These are the activations of a small neural network, seen along a few directions. Each row is one input.
Each table varies a few parts of the input and shows all the possible inputs, shuffled.
Descriptions start from the smaller parts, as in this example, which fits no table here: one of 2 separate values, together with either a single point or one of 11 places along a line or (one of 5 places around a ring, together with one of 6 places along a line).
Shared parts are said once, and a part with two or three values counts as separate values.
In the rows, 128 means zero.

Table:
R1: [104 112  92 114 118 159 160 131 124 162 149]
R2: [153 112 132 123 151 124 113 102 137  75 130]
R3: [ 96 114  96 137 115 167 157 138 120 159 146]
R4: [116 119 157 132 156 127 115 130 106 112 122]
R5: [141 121 141  99 164 124 114 134 117 111 128]
R6: [131 118 133 126 130 159 117 147 111 141 145]
R7: [106 115 143 129 129 155 130 147 106 138 133]
R8: [118 114  89 136 115 170 146 141 127 162 160]
R9: [119 117  84 102 125 160 153 137 138 158 155]
R10: [ 96 104  97 150 113 170 144 127 126 164 149]
R11: [150 224 145 143  79  23 113 129 160 146  75]
R12: [163 213 138 159  72  18 136 100 182 110  67]
R13: [153 112 132 111 160 119 131 103 139  78 123]
R14: [115 106 158 147 153 132 102 129 109 116 125]
R15: [154 112 137 144 151 129 121 101 129  77 128]
R16: [106 103 144 143 128 160 118 141 109 145 133]
R17: [114 113 138 106 133 147 136 140 111 144 135]
R18: [129  99 146 159 149 128 120  94 130  81 119]
R19: [141 220 131 138  48  52 130 147 166 175  84]
R20: [131 119 128  93 138 150 126 147 122 138 141]
R21: [130 214  81 146  40  71 160 133 178 196  99]
R22: [138 118 150 132 157 130 102 137 111 113 137]
R23: [131 116 129 107 130 155 113 150 117 138 145]
R24: [123 113 152 112 158 122 123 131 107 117 124]
R25: [136 104 142 125 152 117 140 101 128  83 119]
R26: [121 117  82 114 114 167 138 137 131 158 160]
R27: [141 121 142 110 156 128  98 134 115 111 134]
R28: [128 111 146 145 152 122 130  97 126  75 117]
Describe the family of inputs behind these rows.
Answer: one of 4 places along a line, together with either a single point or one of 6 places around a ring
Changing only the place on the line of 4 turns R11 into R12. The same change can be made to R24. Which row results?
Answer: R25
Which other rows does R7 become when the place on the line of 4 takes its other values? List them by row number.
Answer: R3, R4, R28

Table:
R29: [125 170 146 141 116  50 149 100 149 108  78]
R30: [125  95 164 132 179 107 136  90 120  66  99]
R31: [ 95  63 128 122 174 170 157 114 107 111 138]
R32: [154 109 147  89 174 108 135  96 128  58 117]
R33: [102  95 195  79 180 179  71 203  57 158 155]
R34: [149 169  87 145  79 121 130 135 166 158 129]
R35: [125  74 111  79 169 171 156 120 116 102 154]
R36: [129 157 104 174  69 124 138 126 154 167 123]
R37: [148  99 161 169 159 128 100  87 118  62 121]
R38: [165 115 145 142 165 127  96  98 127  55 128]
R39: [118  70 128 160 155 190 121 110 106 105 160]
R40: [123 123  70 132 106 179 133 135 139 162 167]
R41: [ 81 108  92 152  98 173 162 132 123 175 142]
R42: [150 168 144 181  97  75 109 101 152 103  99]
R43: [107 164 110 163  68 108 163 128 144 168 103]
R44: [125 165 151 170  98  65 136 102 150 108  82]
R45: [111 115  69  83 113 159 169 135 139 168 153]
R46: [152 166  81 121  88 111 147 133 163 159 136]
R47: [173 167 120 129 118  66 116 112 167 100 109]
R48: [144  75 105 106 175 175 129 120 118  98 167]
R49: [134 166  88  94  84 103 172 133 162 164 120]
R50: [132 131 234  88 185 111  49 178  66 114 118]
R51: [156 171 127 101 113  52 142 108 165 102  91]
R52: [106 109  85 162 100 179 135 126 130 171 156]
R53: [137 192 216 105 122  61  55 196 104 158  94]
R54: [115 191 176  95  95 108  87 217  97 222 121]
R55: [107 163 105 135  88  96 176 125 147 170  99]
R56: [168 179 128 153 104  75 105 111 162  96 107]
R57: [ 89 141 156  85 121 168  88 217  72 223 156]
R58: [171 103 138 116 178 119 108 100 132  59 131]
R59: [137  78 110 133 162 190 114 123 120 100 165]
R60: [123 103 170 156 163 116 127  86 112  63 105]
R61: [ 95  63 133 149 158 182 145 113 103 109 142]
R62: [ 80 109  87 126 114 164 177 130 124 177 142]
R63: [128 115  66 111 115 172 146 137 139 162 172]
Changing only one part turns R58 into R48. The same change can be made to R50. Which row results?
Answer: R33
Describe the family of inputs behind these rows.
Answer: one of 5 places around a ring, together with either a single point or one of 6 places around a ring
Which other rows does R36 become when the place on the ring of 5 takes its other values? List them by row number.
Answer: R37, R39, R42, R52
Which other rows does R49 become when the place on the ring of 6 takes its other values? List them by row number.
Answer: R34, R36, R43, R46, R55
List by row number the other rows that have the place on the ring of 5 in common with R51.
Answer: R29, R42, R44, R47, R53, R56

Table:
R64: [165 116 149 108 155  83 156  81 142  42 105]
R65: [100 112  69  67 132 181 151 166 125 153 176]
R66: [ 72  91 107 172 136 186 155 127 110 133 142]
R67: [133 167  88 207  54 122 137 108 163 146 115]
R68: [198 177 147 145 131  52 109  92 170  56 124]
R69: [ 86 189 161 176  55  93 123 164 112 193  82]
R70: [133  81 111  60 171 228 110 164  88 187 195]
R71: [143 115  42  74 102 157 184 153 169 172 112]
R72: [ 86  87 125 133 162 139 124 112 113  88 140]
R73: [165  64 193 106 226 158  81 124  76  65 158]
R74: [119  96 103 134 117 115 155  89 147  96  85]
R75: [133 196 116  85  80  90 125 217 147 230 101]
R76: [116  52 166 129 198 184  89 126  80 120 168]
R77: [152 168 117 168  96  84 108  93 182 109 114]
R78: [152 194 215 117 130  24  97 145 120 101  91]
R79: [164 187  62 106  69 119 137 148 194 173 151]
R80: [ 88  70 156 150 150 231 110 112  58 152 179]
R81: [150 100 144 107 203 109 114  94  89  47 123]
R82: [115 184 184 145 110  55  98 156 141 165  71]
R83: [ 90 114 106 171  82 151 198  88 135 136 127]
Changing only one part turns R66 into R83. The same change can be made to R81. Which row results?
Answer: R64
Describe the family of inputs behind these rows.
Answer: one of 4 places along a line, together with one of 5 places along a line
Which other rows does R76 become when the place on the line of 5 takes its other values? List them by row number.
Answer: R72, R74, R77, R82
Which other rows does R65 become when the place on the line of 5 takes its other values? List them by row number.
Answer: R70, R71, R75, R79
